A small network was trained on made-up records. Each row is its average activation on records with the value named, seen along a few directions.
Related values have similar rows: they may be neighbours, one step apart, or belong to one group.
Strong random noise was added to every row along 2 fixed directions; ignore it. To show where, here is one row again and again, with new noise each time:
[-157   81  -83  -91  -56  156   25  -39   90 -169 -135  139  505 -131]
[ -40  -20   -7  -28   89  178   37  -21   77 -201 -162   62  358  -97]
[ -98  -39  -44    7   89  110   48  -73   48 -157 -219   12  381 -125]
[ 256 -454  189  304  642   87  111  -85  -47 -211 -413 -359 -143  -39]


J, 12 values:
j12: [-215  160 -159   55  -47 -103   86  499  117   40  -99  100  148   72]
j7: [ -12  182 -161 -191 -380 -238 -126 -142  -50   55  211  254  350  106]
j11: [-157  106   26   97  290  127  213  -93   14 -101 -287 -396 -408  -76]
j10: [-394  396 -200 -295 -299 -143 -139  -42    5  434  266  164   17 -196]
j1: [ 627 -337  272  328  721  421   31  275  279 -184   21 -256 -666  299]
j9: [-176    0  149  -76 -118   38 -114  116  -96  227  311  167 -170 -260]
j6: [ 135 -234   85  112  301  205   18   13  108 -248 -110 -147   86  -31]
j2: [ 383  527  213 -695 -545  377 -216  439  150 -105  797  733   14  313]
j3: [-113  207 -219  -70 -596 -182  -89 -118  -26   -9  246  281  211  153]
j5: [  52  -33  105 -189   -3  -42  -16  133  -63  169  199 -178 -526 -158]
j4: [ -32   81   35  -61 -337 -158  -22 -148 -133   32   92  138  126  120]
j8: [ 473  105  123  -55 -329  249  -75  101   78 -212  375  445  -86  382]
The values of J form 3 separate groups.
Q: Which other values are in the same group as j4? Give them in the order they are listed.
A: j7, j2, j3, j8
Q: Which other values are in the same group as j9? Give them in the order they are listed.
A: j10, j5

D, 12 values:
d1: [ -71   32  -45    6  179 -145   96  -59 -150  203  -43 -277 -314  -76]
d3: [-715  -38 -220   55   48 -263   39 -283 -242  429 -248 -324  118 -517]
d4: [ -43   75  -72 -116 -158  385  -82 -281   59 -374  114  246  640  -17]
d6: [ 372  222  234 -313 -377  -50  -36  156 -126  -67  195  318   81  452]
d8: [-237  450 -221 -647 -441  466  -79  469  262 -399  410  719  856 -187]
d7: [-797    8 -425  404   40 -384  320 -327   16  279 -870 -673  414 -291]
d9: [ 584 -527  340  344  230 -167  -63 -152 -109 -120  -27  -14 -449  105]
d5: [  63   71  -47   -4 -377 -151 -106 -173 -104 -188  208  213  -23  287]
d2: [ 219 -285  297  177  559  115   41   98   45   85  -52 -446 -701 -178]
d10: [ -29   49  -78   -7   46 -302  -16  -48 -150  346   24  -72 -338   93]
d11: [ 291 -255 -103  238  155  125  -46  193  229 -157  -65  115  309  134]
d12: [ 229  336  252 -231  -93  362  -87  400  296   -6  410  311 -407  161]
The values of D form 3 separate groups.
Q: Which other values are in the same group as d5? Give them in the order they are listed.
A: d6, d9
Q: Which other values are in the same group as d11? Give them in the order they are listed.
A: d4, d8, d7
